[-3.87,+4.71,-5.28,-6.09,-4.21,+4.34,+5.13,-7.74,-3.42,+4.80] -> lolus
[+1.82,+4.49,+6.30,+4.63,+0.27,-4.53,-7.40,+4.98,+1.02,+0.59] -> Gasi
[+1.07,-0.17,-1.69,-3.06,-3.03,+0.63,+1.17,-4.49,+1.16,-2.35] -> popon
[-4.48,+1.82,+4.49,+6.27,+4.63,+3.82,+1.06,+6.73,-1.98,-0.65] -> nes
[-0.97,-0.51,-3.30,-2.61,-1.80,-0.30,+0.75,-3.10,-0.57,-3.09] -> Far
[-1.95,-6.41,+4.58,+2.76,+0.27,-4.53,-7.40,+4.77,-0.72,-4.48] -> zil
[-4.33,-1.54,+4.24,+7.34,+5.79,-1.60,-1.48,+8.18,-4.18,-1.14] -> bavuz
[-0.11,+0.38,-1.61,+0.44,+0.69,+0.91,+2.09,-0.39,-0.59,-2.64] -> Sasog
[-4.48,+1.82,+4.49,+6.27,+4.63,+3.82,+1.06,+5.27,-1.98,-0.65] -> Met
which: [-4.48,+1.82,+4.49,+6.27,+4.63,+3.82,+1.06,+5.27,-1.98,-0.65]	Met
step +1: [+4.34,+5.13,-7.74,-3.42]	[+4.35,+5.14,-7.73,-3.41]
succ: [-3.42]	[+4.80]
present: [+1.06,+5.27,-1.98,-0.65]	yes
which: [+0.91,+2.09]	Sasog
common nes zil: 	[-4.48]

[-0.45,-2.46,-7.91,-1.32,+0.01,-0.30,-0.13,-0.71,-0.33,-2.56,-0.19,+1.99,+3.92,-0.68,-0.79,-2.10,+1.48,+0.23,-2.48,-1.81,+3.53,+1.12,-0.52,+5.09,-2.87,-6.82,-3.89] -> sabef
[-1.63,-0.62,+2.78,+3.62,-1.85,-2.89,+5.08,-3.09,+2.56,-0.98,+3.91,-0.70,-1.52,-0.67,-2.83,-0.85,+3.54,-1.21,+0.24,-0.82,-2.50,+3.01,+2.65,-2.26,-0.19,+2.25,+0.93] -> Kar
[-1.63,-0.62,+2.78,+3.62,-1.85,-2.89,-1.09,-3.09,+5.08,-0.98,+3.91,+2.59,-2.27,-0.67,-2.83,-0.85,+3.54,-1.21,+0.24,-0.82,-2.50,+3.01,+2.65,-2.26,-0.19,+2.25,+0.93] -> kada
[+4.47,+3.66,-2.55,-2.22,-0.33,-0.77,+5.08,-0.87,+4.33,+3.98,-1.49,-0.70,-1.52,-5.46,-0.92,+4.14,+3.54,-1.21,+0.24,-0.82,-2.50,+3.01,-0.33,-2.26,-0.19,+2.25,+0.93] -> pum
succ: [+3.98]	[-1.49]
common sabef kada: 	[-0.19]
common sabef Kar: 	[-0.19]
which: [-0.98,+3.91,-0.70,-1.52,-0.67,-2.83,-0.85,+3.54,-1.21,+0.24]	Kar

[+5.96,+1.21,-3.45,+4.82,+4.43,+2.51,-4.41,-2.64,+3.45,+3.81,-0.80,-4.63,-4.84,+0.74,+5.67,-3.81,+3.12,-4.57,-6.47,+1.29,+0.51,+2.16,+0.74,+3.25,+2.26,-1.90] = sifa
[+3.35,+0.78,-4.98,+1.89,+0.84,+1.15,-5.17,-3.80,+0.75,+4.94,+3.53,-4.84,-4.63,+0.74,+7.15,-5.98,+2.19,-5.00,-6.24,-1.35,-1.93,-0.01,+2.63,+2.79,+3.12,+1.10] = negi
[-0.33,-3.33,-2.03,-0.41,+5.38,-0.09,-4.29,+1.65,+6.12,-1.55,-1.59,-3.74,-8.25,-4.31,+0.34,+1.21,-3.51,-2.84,+6.01,-0.61,+3.31,+5.49,-1.56,-0.67,+0.64,-4.83] = Samim
[+3.35,+0.78,+3.63,+1.89,+0.84,+1.15,+5.22,-3.80,+0.75,+4.94,-1.85,-4.36,-1.61,+4.16,+7.15,-5.98,+2.19,-5.00,-6.24,+1.37,-1.93,-0.01,-2.24,+2.79,+3.12,-1.35] = dife
[-6.31,-6.58,-3.91,-4.54,-1.10,-3.41,-1.90,-0.17,-0.59,-0.07,-4.32,-5.59,+2.29,-2.56,+2.98,-0.38,-8.00,+1.87,+9.15,-1.16,-0.53,-0.42,-1.98,-3.48,+0.45,-1.32] = Nimi
[+3.35,+0.78,-4.98,+1.89,+0.84,+1.15,-5.17,-3.80,+0.75,+4.94,-1.85,-4.36,-1.61,+4.16,+7.15,-5.98,+2.19,-5.00,-6.24,+1.37,-1.93,-0.01,+2.63,+2.79,+3.12,-1.35] = bonap
succ: [-3.91]	[-4.54]
present: [-3.45,+4.82]	yes
common sifa Nimi: 	[-1.90]
present: [+0.75,+4.94,-1.85,-4.36,-1.61]	yes
step +1: [-0.01,+2.63,+2.79]	[+0.00,+2.64,+2.80]
present: [+2.99,-0.38]	no
which: [-4.63,-4.84,+0.74]	sifa

[-2.07,+2.35,-3.49,+3.54,+7.40,+6.67]  tobo
[-3.75,+2.04,-4.84,+4.35,+5.77,+7.94]  tarum
[-1.37,+2.23,-2.99,+2.73,+6.96,+5.26]  Petok
[-1.20,+2.13,-2.87,+2.39,+6.55,+4.68]  Dugit
[-4.10,+1.78,-5.04,+4.23,+4.66,+7.68]  zivib
[-3.21,+2.23,-4.41,+4.24,+6.68,+7.81]  funos
[-1.65,+2.31,-3.19,+3.12,+7.27,+5.94]  Gal
step -1: [+2.35]	[+2.34]
succ: [-3.21]	[+2.23]

[-1.90,+2.60,-2.60,-0.15,-4.36,+3.85,-4.35,-0.58,+3.39]  kadop
[+0.41,-0.15,+4.02,+4.90,+1.58,-4.61,-4.35,+3.76,-3.78]  sokim
[-6.95,+3.13,-8.36,+3.40,-8.96,+3.63,+3.70,-8.17,+3.14]  Guv
[-1.90,+2.60,-2.60,-0.15,-2.69,-0.64,-0.82,-2.67,-0.23]  Gozus
[-3.15,+3.36,-4.22,+0.41,-4.88,+0.04,-0.35,-4.66,+0.35]  relis
[+2.27,-1.06,+1.58,+4.02,+4.90,+3.03,+4.55,+4.10,+1.75]  Det
[+2.14,-1.03,+5.69,-2.65,+9.05,-2.63,-2.45,+8.17,-1.16]  kelo
present: [-2.60,+2.60,-1.90]	no
present: [-8.96,+3.40]	no
present: [-2.60,-0.15,-4.36,+3.85,-4.35]	yes
which: [-3.15,+3.36,-4.22,+0.41,-4.88,+0.04,-0.35,-4.66,+0.35]	relis
which: [+1.58,+4.02,+4.90]	Det

